Each row below holds a small network's activations on one input, seen along a few directions.
Each table varies a few parts of the input and shows all the possible inputs, shuffled.
Descriptions start from the smaller parts, as in this example, which fits no table here: one of 3 separate values, together with either a single point or one of 9 places along a line or (one of 5 places around a ring, together with one of 6 places along a line).
Shared parts are said once, and a part with two or three values counts as separate values.

Other details of the inputs shift rows strongly along three fixed directions, in all tables alike. That doesn't count.

A family of inputs:
x1: | -0.25 | -2.13 | +1.22 | -1.10 | -3.30 | +1.28 | -0.11 | +0.23 | +1.21 | -3.91 | +0.90 | -1.49 | -0.89 | +2.88 |
x2: | -1.69 | +0.74 | -2.59 | +0.52 | +4.17 | -0.16 | +1.75 | -1.37 | -0.89 | +1.72 | -4.53 | +2.39 | -1.70 | -7.04 |
x3: | -5.26 | +4.43 | -1.95 | -4.65 | +2.05 | +0.64 | -4.17 | +0.15 | +2.72 | +2.25 | +2.21 | +2.40 | +1.34 | -1.31 |
x4: | -2.69 | +2.11 | -2.57 | -0.86 | +3.77 | +2.11 | -1.91 | -2.01 | +1.99 | +1.87 | -0.25 | -1.73 | -1.93 | -4.04 |
x5: | -1.29 | -1.88 | +1.06 | -1.01 | -4.15 | +0.76 | -1.04 | -0.23 | +0.71 | -2.45 | +1.49 | -1.85 | -2.01 | +4.28 |
x6: | +0.95 | -0.74 | -0.15 | -0.81 | -2.42 | -3.78 | +1.51 | +0.91 | -1.56 | +4.96 | -1.78 | +7.83 | +6.65 | +3.64 |
x7: | -2.65 | -0.82 | +1.56 | -2.72 | -5.62 | +1.50 | -2.72 | -0.84 | +2.80 | -3.57 | +3.52 | -2.88 | -1.05 | +5.64 |
x8: | -0.83 | +1.70 | -2.49 | +1.31 | +4.50 | +0.69 | -0.62 | -2.59 | -0.44 | +3.43 | -2.53 | -0.20 | -1.65 | -5.68 |
x9: | +2.60 | -2.72 | +1.79 | -0.70 | -3.02 | +2.40 | -0.11 | +1.17 | +0.73 | -4.39 | +2.26 | -4.03 | -0.42 | +4.55 |
x10: | -2.53 | +1.30 | -3.02 | +0.13 | +3.70 | +1.50 | -1.63 | -2.36 | +0.55 | +2.26 | -0.78 | -1.95 | -4.00 | -3.93 |
x11: | +2.47 | -1.28 | +0.32 | +0.06 | -2.59 | -3.40 | +0.26 | +1.66 | -1.70 | +4.78 | -0.14 | +4.14 | +6.49 | +5.92 |
x12: | +3.36 | -1.99 | +2.26 | +1.08 | -0.56 | +0.78 | +0.66 | +1.63 | -0.84 | -5.03 | +0.29 | -2.13 | -0.62 | +0.12 |
x13: | +1.98 | -3.62 | +1.63 | +2.92 | -2.08 | +1.24 | +2.20 | -1.37 | -1.25 | -5.84 | -1.39 | -5.27 | -5.65 | -1.03 |
x14: | +5.16 | -1.37 | +1.41 | +2.29 | +0.83 | -2.49 | +3.04 | +1.77 | -2.72 | -0.24 | -2.36 | +3.27 | +4.01 | -1.30 |
x15: | +1.22 | -0.29 | +1.58 | +3.63 | -0.98 | -3.75 | +4.72 | +1.56 | -2.30 | +3.33 | -1.10 | +3.17 | +1.81 | +2.15 |
x16: | -7.84 | +4.86 | -2.71 | -7.06 | -0.18 | +3.06 | -6.35 | -1.25 | +5.74 | +2.87 | +4.97 | -1.21 | +0.47 | +2.57 |
x17: | +4.02 | -3.45 | +1.34 | +1.96 | -1.42 | +2.11 | +1.10 | -0.05 | -1.15 | -4.13 | -0.28 | -4.13 | -2.38 | +1.07 |
x18: | -2.53 | +2.95 | -1.99 | -0.31 | +3.18 | -0.73 | -2.04 | -1.75 | +0.14 | +2.53 | -0.30 | +0.65 | -1.43 | -4.25 |
x19: | +7.43 | -2.82 | -0.83 | +4.05 | +2.94 | -2.96 | +6.26 | +2.16 | -5.13 | +3.38 | -5.69 | +5.77 | +4.90 | -3.21 |
x20: | +0.94 | +1.50 | -1.02 | +6.11 | +6.99 | +0.55 | +4.47 | -1.42 | -1.75 | +2.16 | -2.79 | -3.35 | -5.98 | -7.75 |
x21: | +0.44 | -0.66 | +2.52 | -2.22 | -3.15 | +2.17 | -1.70 | +1.63 | +1.89 | -6.61 | +3.77 | -4.34 | -0.82 | +3.18 |
x22: | -0.03 | -2.15 | +1.38 | -1.17 | -3.49 | +1.12 | +0.71 | +0.32 | +1.16 | -5.00 | +0.79 | -2.42 | -1.01 | +2.16 |
x23: | -1.79 | +3.88 | +1.84 | -0.87 | -1.79 | -4.00 | -0.66 | +3.74 | -0.01 | +6.57 | +4.08 | +5.77 | +6.64 | +6.88 |
x24: | -2.70 | +3.44 | -1.91 | -0.90 | +3.43 | +0.09 | -2.65 | -1.92 | +1.14 | +2.03 | +0.11 | +0.79 | -0.74 | -4.66 |
x25: | -0.66 | -0.28 | +0.54 | -1.97 | -3.14 | -2.21 | +0.19 | +0.81 | +0.47 | +2.21 | -0.15 | +4.61 | +5.43 | +4.05 |
x26: | +6.02 | -3.85 | +2.53 | +4.32 | -0.46 | +0.10 | +2.81 | +0.98 | -3.46 | -5.97 | -1.42 | -3.44 | -3.37 | -1.59 |
x27: | -3.85 | +3.15 | -1.78 | -2.02 | +2.80 | +1.36 | -3.98 | -1.57 | +1.97 | +0.81 | +1.10 | -0.36 | -2.09 | -3.30 |
Each input here is: one of 3 separate values, together with either a single point or (one of 2 separate values, together with one of 4 places along a line).
The inputs of x11 and x18 match in every part but the choice among 3 separate values. If x16 is changed in the same way as x11 into x18, which row does it become? -> x21
Change only the choice among 2 separate values in x11. List by row number the other rows that result. -> x10
Which other rows agree with x25 in the choice among 3 separate values? List them by row number. -> x1, x2, x5, x6, x7, x13, x15, x22
Change only the choice among 3 separate values in x12. List by row number the other rows that result. -> x1, x9

A family of inputs:
x28: | -0.83 | -1.17 | +0.68 | +0.98 | -1.46 | +0.50 | +0.60 | -1.42 | +0.08 | -2.53 | -0.45 | -2.44 | -3.33 | -0.30 |
x29: | +7.74 | -4.46 | +4.56 | +3.73 | -5.33 | -1.53 | +3.07 | +3.48 | -2.80 | -2.41 | +2.32 | -2.24 | +2.82 | +8.79 |
x30: | +3.98 | -0.31 | -0.74 | +2.39 | +4.37 | -1.71 | +4.04 | +1.03 | -2.75 | +1.63 | -4.65 | +4.21 | +2.94 | -6.10 |
x31: | +1.13 | -2.15 | +2.21 | -0.16 | -4.37 | -0.54 | +0.54 | +0.70 | -0.34 | -2.92 | +0.94 | -0.03 | +0.61 | +4.12 |
x32: | -4.81 | +3.35 | -4.53 | -2.65 | +3.82 | -0.05 | -3.46 | -2.58 | +1.51 | +6.63 | -1.10 | +3.43 | +0.68 | -3.40 |
x33: | -3.29 | +2.47 | -2.76 | -2.24 | +2.27 | -1.21 | -0.25 | -0.06 | +0.98 | +6.22 | -1.43 | +5.69 | +3.79 | -1.34 |
x34: | -0.57 | +1.50 | +1.27 | -3.18 | -3.64 | -4.18 | -2.11 | +2.72 | -0.15 | +3.16 | +2.10 | +7.18 | +8.49 | +6.01 |
x35: | +0.82 | -2.02 | -0.38 | +0.87 | -0.40 | +1.91 | -0.01 | -1.83 | +0.03 | -2.06 | -0.65 | -4.05 | -3.47 | -0.56 |
x36: | +3.23 | -0.98 | -0.30 | +1.62 | +2.67 | +1.73 | -0.13 | -1.13 | -1.13 | -3.53 | -1.45 | -3.22 | -2.78 | -4.94 |
x37: | -0.34 | -0.91 | -0.61 | +0.91 | +0.56 | +1.54 | +2.23 | -1.00 | +0.50 | -1.44 | -1.35 | -2.58 | -2.80 | -1.91 |
x38: | +3.93 | -2.67 | -0.22 | +2.38 | +2.03 | +1.62 | +1.31 | -1.14 | -2.02 | -3.83 | -2.90 | -3.04 | -3.22 | -4.61 |
x39: | -6.94 | +4.30 | +0.17 | -1.03 | +0.41 | +1.48 | -4.15 | -1.30 | +3.41 | +0.45 | +4.83 | -4.17 | -5.47 | +0.77 |
x40: | -4.65 | +3.38 | -0.02 | -1.10 | +0.96 | +2.64 | -1.96 | -0.15 | +3.25 | +0.23 | +4.36 | -4.50 | -4.01 | +1.05 |
x41: | -2.30 | +0.37 | +0.98 | -4.85 | -4.01 | +1.44 | -2.75 | +1.97 | +3.10 | -1.95 | +4.02 | -0.26 | +2.73 | +6.20 |
x42: | +2.92 | -0.68 | -0.29 | +2.34 | +2.14 | -3.64 | +3.05 | +0.71 | -3.67 | +2.35 | -4.59 | +6.02 | +3.02 | -3.77 |
Describe the family of inputs behind these rows. -> one of 3 separate values, together with either a single point or one of 4 places along a line
The inputs of x31 and x32 match in every part but the choice among 3 separate values. If x42 is changed in the same way as x31 into x32, which row does it become? -> x38
Change only the choice among 3 separate values in x39. List by row number the other rows that result. -> x29, x40
Change only the place on the line of 4 in x41. List by row number the other rows that result. -> x30, x33, x37
